A small network was shown many inputs. Here are its activations along a few directions, one row for each input.
Each table varies a few parts of the input and shows all the possible inputs, shuffled.
Descriptions start from the smaller parts, as in this example, which fits no table here: one of 2 separate values, together with either a single point or one of 11 places along a line or (one of 4 places along a line, together with one of 8 places around a ring).
Shared parts are said once, and a part with two or three values counts as separate values.

Other details of the inputs vary at random and push rows far along two fixed directions, the same in every table; ignore that.

Table:
R1: [ 0.90  4.59 -2.75  2.79 -1.58 -3.97 -1.14  2.60 -3.32 -1.41 -0.69  1.85
 -8.61 -1.04]
R2: [ 1.04  1.27  4.00 -3.89  1.81  1.65 -0.56 -0.79  5.65 -2.46  2.25  1.61
  2.07  3.06]
R3: [ 0.24  4.13 -3.82  4.21 -2.05 -5.76 -1.44  1.18 -4.41 -2.03 -0.23  1.22
 -8.35 -1.19]
R4: [-0.65 -6.05  2.03  2.50 -0.84  3.72  4.80 -0.28 -4.29  5.62 -0.39 -4.32
  1.10 -2.92]
R5: [-0.79  1.04  1.92 -2.43  0.79 -1.24 -2.60 -1.79  4.07  2.40  0.18  0.75
  3.14  2.21]
R6: [-0.64 -7.14  0.40  1.27 -1.31  4.30  5.07  0.19 -4.30  1.24 -1.54 -3.35
  0.89 -4.74]
R7: [-1.24 -6.81  0.05  1.46 -1.11  4.30  5.63 -0.10 -4.28  3.67 -0.76 -3.31
  1.25 -3.17]
R8: [ 0.78  5.72 -4.40  4.78 -1.79 -4.38 -1.74  2.74 -3.13  2.34  0.41  0.51
 -6.04  1.95]
R9: [ 0.26  0.89  0.77 -4.17  1.96  0.96 -3.50 -0.01  4.82 -2.32 -1.48  2.26
  4.93  1.21]
R10: [-1.50  0.38 -0.18 -3.28  0.48 -0.83 -1.53 -1.40  3.51  0.40 -0.34  1.54
  2.91  2.05]
R11: [-0.38  1.14 -0.09 -3.33  1.82  0.77 -2.57  0.07  4.08  0.28 -0.49  1.85
  4.58  2.34]
R12: [ 2.14  5.88 -3.13  3.97 -1.36 -2.89 -0.26  1.89 -2.23 -3.07  2.81  0.82
 -6.21  2.68]
R13: [ 0.65  1.05  2.85 -2.86  1.39 -0.11 -0.72 -2.33  4.63 -2.99  2.60  0.74
  2.42  2.78]
R14: [ 0.65  1.28  2.53 -2.89  3.21  0.80 -4.01 -0.59  3.79 -2.19 -1.08  1.76
  3.94 -0.50]
R15: [-1.45 -7.37 -0.17  1.88 -1.41  2.70  4.57 -1.37 -4.58  0.53 -1.27 -3.95
  1.98 -4.72]
Each input here is: one of 3 separate values, together with either a single point or one of 4 places along a line.
Q: The inputs of R11 and R7 match in every part but the choice among 3 separate values. If R12 is changed in the same way as R11 into R7, which row does it become?
A: R2
Q: Which other rows does R14 become when the place on the line of 4 takes its other values? List them by row number.
A: R8, R9, R11
Q: Which other rows does R1 become when the choice among 3 separate values takes its other values? List them by row number.
A: R3, R14
Q: Which other rows does R9 become when the choice among 3 separate values takes its other values? List them by row number.
A: R6, R15

Table:
R16: [-0.88  5.20 -3.98 -2.64 -1.16 -4.96 -4.99  1.38  3.57 -0.15 -2.20  4.68
 -2.10  3.26]
R17: [-1.01  1.84 -4.07  0.19 -1.86 -3.06 -1.13  1.47 -0.93 -0.77 -2.21  1.95
 -3.32 -0.50]
R18: [ 0.06  5.93 -0.72 -2.05  0.49 -4.65 -5.25  0.50  2.96 -3.21 -0.72  3.99
 -4.16  1.31]
R19: [ 1.03 -3.32  5.63 -3.81  3.54  5.33  0.23 -2.55  5.51 -1.26  2.19 -1.97
  9.17  1.12]
R20: [ 0.43 -4.42  1.98  2.62 -0.49  4.06  4.21  1.81 -4.83  4.03 -1.15 -2.92
 -2.01 -4.20]
R21: [-0.08 -2.14  0.20  2.36  0.47  2.41  1.97 -0.49 -2.10  2.69  1.25 -2.48
  2.72 -0.43]
R22: [-0.58  2.38 -5.59  4.45 -3.60 -2.91  2.45  1.71 -4.59  2.49  1.02  0.08
 -6.59  1.81]
R23: [ 0.30  7.11 -1.97 -3.22  1.39 -4.55 -8.09  1.14  5.74 -1.17 -1.68  5.02
  0.79  3.61]
R24: [-1.08 -4.07 -0.01  2.83 -1.18  0.32  2.38 -0.22 -4.84  1.98 -1.79 -2.78
 -1.32 -5.25]
R25: [-0.35 -5.29  3.57 -3.55  1.59  4.38  2.60 -2.25  2.56 -2.76  0.06 -0.68
  5.63 -1.36]
R26: [ 0.11 -2.63  5.27 -3.92  3.81  4.57 -0.41 -2.12  5.62  0.30  2.07 -1.19
  9.61  1.74]
R27: [-1.07 -3.31  6.24 -4.99  3.05  3.72 -0.66 -3.43  5.95  3.34  1.06 -0.66
  8.37  1.36]
R28: [-0.29 -4.17  0.76  5.25 -1.73  1.41  6.06 -0.35 -6.10  3.53  2.45 -4.79
 -2.41 -2.17]
R29: [-0.78 -0.23 -4.92  3.42 -2.91 -2.01  2.06  1.67 -5.78 -1.71 -1.29 -0.24
 -6.29 -2.66]
R30: [ 0.54  8.18 -1.47 -3.08  1.60 -3.92 -6.85  0.63  6.01  0.00 -0.07  4.51
  1.14  5.73]
R31: [ 0.73 -4.66 -0.53  4.25 -0.13  2.46  3.87 -0.12 -6.80 -2.06  0.11 -3.57
 -0.56 -5.48]
R32: [-0.65  6.93 -2.40 -4.75  0.04 -4.14 -5.34  0.38  6.67  0.59 -0.63  5.23
  0.13  6.48]
R33: [-1.20  1.36 -6.18  3.95 -3.69 -3.80  1.07  1.97 -4.93  2.67 -1.71  0.21
 -5.81  0.60]
R34: [ 1.18  6.35 -2.01 -1.24 -1.62 -3.69 -2.07  0.92  2.90 -4.58  1.71  3.72
 -4.82  4.67]
R35: [ 0.07 -3.89  0.29  0.87 -1.28  2.71  4.79 -0.70 -1.39  0.19  1.83 -2.90
  0.63 -0.17]
R36: [ 1.89  2.91 -3.10  4.51 -1.07  0.05  0.64  4.55 -4.98  1.13 -0.91  0.15
 -6.08 -1.08]
R37: [ 1.24  4.77  0.30  0.17  0.08 -3.67 -1.79  0.10  1.39 -3.85  1.13  2.69
 -4.95  1.59]
R38: [-0.17 -4.66 -1.36  4.66 -0.62  2.26  3.26  0.33 -7.21 -0.96 -0.99 -3.78
 -0.76 -5.94]
R39: [-0.63 -3.21 -2.51  5.08 -1.23  0.59  2.35  0.72 -6.37  3.45 -1.37 -3.39
 -0.09 -2.87]
R40: [-0.39 -5.36  4.87 -6.54  2.75  7.34  0.84  0.10  5.09  1.96 -2.00  0.29
  7.89 -0.67]
R41: [-0.45  4.81 -1.47 -1.15 -0.51 -5.05 -5.00  0.64  2.32  1.10 -1.62  3.18
 -2.84  1.60]
R42: [-1.34 -4.28  5.64 -4.74  2.58  3.59 -0.44 -3.36  4.56  4.28 -0.45 -1.47
  8.73  0.07]
R43: [ 1.56 -2.53  0.42  4.64 -1.01  2.37  4.06 -0.13 -5.09 -2.09  2.07 -3.74
 -0.94 -2.29]
R44: [ 0.14  2.24 -3.55  2.95 -0.86 -2.62 -1.66  1.76 -3.06 -1.00 -1.66  0.44
 -2.91 -1.99]
R45: [ 0.01  6.19 -2.26 -1.90 -0.67 -3.68 -2.28  1.12  4.23 -0.97  1.92  3.64
 -2.72  6.05]
R46: [ 1.50  7.55  1.69 -3.39  1.00 -3.96 -4.64 -0.40  7.28 -2.43  2.69  3.76
 -2.26  6.18]
R47: [-0.82 -5.49  4.12 -6.19  2.74  4.57  0.45 -2.70  4.38 -2.83 -0.80  0.24
  7.68 -1.71]
R48: [ 0.17 -2.77  1.96  0.39  0.56  0.81  1.48 -1.19 -2.07 -1.72  0.10 -1.18
 -0.81 -3.42]
R49: [ 0.87 -3.13  2.05  3.72 -1.61  1.47  4.59 -0.94 -4.46 -0.56  2.14 -3.52
 -2.75 -2.35]
R50: [-1.80 -5.43  5.84 -5.05  2.88  3.55 -1.25 -3.33  4.78  3.89 -1.68 -1.32
  9.47 -0.66]
R51: [ 1.70  1.23 -2.72  5.89 -1.33 -1.31  2.47  1.34 -5.99 -3.55  1.14 -1.19
 -5.47 -1.97]
Q: The inputs of R33 and R39 match in every part but one. If R34 is changed in the same way as R33 into R39, which row does it become?
A: R43
Q: What do these inputs look like to the network?
A: one of 3 separate values, together with either a single point or one of 11 places around a ring
Q: List by row number the other rows that have the choice among 3 separate values in common with R20.
A: R18, R24, R27, R28, R37, R41, R42, R46, R48, R49, R50
Q: Which other rows does R51 become when the choice among 3 separate values takes its other values? List them by row number.
A: R25, R37
